A small network was shown many inputs. Here are its activations along a few directions, one row for each input.
Each table varies a few parts of the input and shows all the possible inputs, shuffled.
Descriptions start from the smaller parts, as in this example, which fits no table here: one of 6 places along a line, together with either a single point or one of 11 places along a line or (one of 3 separate values, together with one of 8 places around a ring).
Shared parts are said once, and a part with two or three values counts as separate values.
In the rows, 128 means zero.

Other details of the inputs vary at random and push rows far along two fixed directions, the same in every table; ignore that.

Rows:
row 1: [156 120 137 173 112 126 141 119 114  99 128 118 118  95 139]
row 2: [ 95 142  63  97 194 111 125 188 116 192 163 140  88 191  63]
row 3: [130 125  94  95 102 143 109 134 131  78  88 138 122 131 152]
row 4: [119 139  73  71 105 154 104 147 133  69  87 154 123 153 137]
row 5: [136  96 165 154 172 102 169 148 100 197 164 109 114 108 117]
row 6: [ 95 153  59  57 182 137 132 198 117 176 144 147  98 212  81]
row 7: [143  97 191 206 114 116 141  80 135 144 146 115 150  63 153]
row 8: [146 138 160 150  86 133 140 106 146 109 117 113 152 105 135]
row 9: [125 113 147 156 196  97 184 177  78 227 198 115  97 134  89]
row 10: [108 124 107 145 202 111 133 169 100 209 182 128  93 153  87]
row 11: [121 144 124  67 104 153 115 134 150 101 105 137 139 149 128]
row 12: [128 142  90 104 108 151 116 139 127  73 106 139 123 140 142]
row 13: [101 139  83  72 114 146  76 126 171  99  89 143 143 157 136]
row 14: [125 102 141 153 191 100 171 160  95 217 181 128 104 132  99]
row 15: [137 125 167 139  91 139 136 100 149 109 109 125 155  94 148]
row 16: [143 130 176 150 111 134 145 115 126 133 143 113 137 103 137]
row 17: [162  98 218 181 105 113 153  87 130 140 141 104 146  58 165]
row 18: [132 154  98 108 109 127 103 117 120  65  99 138 132 150 130]
row 19: [138 134 151 170 120 114 127  91 104  86 124 120 133  98 151]
row 20: [133 103 142 162 182  77 147 133  67 167 157 124 100 117 128]
row 21: [130 155 117  80  97 149 119 138 150 101 111 128 134 160 114]
row 22: [135 126 145 149 106 118 113  89 114  76 106 134 136 103 158]
row 23: [139  98 190 214 119 112 128  81 138 144 145 117 147  59 150]
row 24: [111 143  78  95 149 132 120 160 133 152 139 135 114 178  89]
row 25: [136 120 145 125 101 141 120  99 159 108  99 124 154 111 155]
row 26: [126 114 139 135 109 138 110  98 159 113 110 123 149 108 154]
row 27: [126 154  99  94 104 148 118 130 159 104 103 135 138 158 117]
row 28: [106 158  85  81 101 162  90 124 162  95  99 141 143 162 129]
Description of these inputs: one of 4 places along a line, together with either one of 2 separate values or one of 5 places along a line.
Question: The inputs of row 28 and row 24 match in every part but the place on the line of 4. If row 19 is changed in the same way as row 28 into row 24, which row does it become?
Answer: row 18
Question: A walk changes only the place on the line of 5. It starts at row 11 and steps to row 15. List the rest of the walk in order.
Answer: row 14, row 7, row 23
Question: Change only the choice among 2 separate values in row 4. List by row number the other rows that result.
Answer: row 22
Question: A walk changes only the place on the line of 5. It starts at row 13 and steps to row 26. List the rest of the walk in order.
Answer: row 25, row 5, row 17
Question: Change only the place on the line of 4 in row 4. List by row number the other rows that result.
Answer: row 1, row 3, row 12

Rows:
row 29: [132 140 158  97 100 147 120 106 153 106 117 123 151 135 136]
row 30: [114 128  83  88 151 117 106 139 119 118 107 137 118 165 115]
row 31: [126 124 128 166 157 128 163 147 124 191 163 120 117 123 108]
row 32: [132 125 159 155  68 150  91  61 155  50  81 136 163  68 187]
row 33: [124 139 146 148 147 122 133 125 125 167 163 119 127 139 104]
row 34: [117 162 113 118 102 145 103 105 131  67 102 142 147 144 144]
row 35: [168 140 146 176  52 130 112  63 159  42  85 114 157  81 162]
row 36: [149 103 170 169 161  85 177 136  76 171 163 109 105 104 120]
row 37: [149  97 178 167 153 110 177 143 111 195 172 115 122 101 111]
row 38: [128 142 114  78  91 171 123 134 169 101  90 135 150 144 141]
row 39: [ 82 150  44  32 169 137  93 165 114 120 108 161 117 213 110]
row 40: [133 114 156 198 166 104 155 135  79 164 184 125 101  98 118]
row 41: [129 150 141  98  81 150 115  98 136  57  86 134 158 126 166]
row 42: [139 105 176 170 156 108 168 139  77 165 167 122 106  91 131]
row 43: [161 132 217 222  46 144 118  36 176  77 113  97 184  37 172]
row 44: [ 99 130  76  67 148 131 110 166 151 155 119 149 119 177 101]
row 45: [112 142  67 100 148 145 120 171 118 116 139 144  95 165 111]
row 46: [144 104 113 146 157  90 132 132 110 152 132 121 111 123 114]
row 47: [138 135  82  72 138 114 137 170 111 128 114 130 107 170 103]
row 48: [ 97 131  87  75 172 119 111 170 134 174 138 133 114 173  94]
row 49: [146  92 162 174 155 113 174 152  79 172 173 114  96  93 135]
row 50: [126 148 127  71  90 158 108 128 165  92  98 125 156 146 130]
row 51: [121 127 152 126 111 130 101  93 158 122 117 124 150 120 144]
row 52: [137 111 157 194 150 108 167 132 117 196 179 116 119 103 101]
row 53: [ 87 144  39  32 150 153 100 185 159 146  98 158 117 205 107]
row 54: [139 157 120 131  69 145  96  84 157  34  76 131 152 125 152]
row 55: [130  84 143 185 169 102 148 138  90 176 171 120  97  89 138]
Question: Describe the family of inputs behind these rows.
Answer: one of 3 separate values, together with either one of 4 places along a line or one of 5 places along a line
Question: The inputs of row 41 and row 34 match in every part but the choice among 3 separate values. If row 29 is changed in the same way as row 41 into row 34, which row does it become?
Answer: row 33
Question: List by row number the other rows that have the choice among 3 separate values in common with row 32.
Answer: row 30, row 39, row 44, row 46, row 48, row 51, row 53, row 55
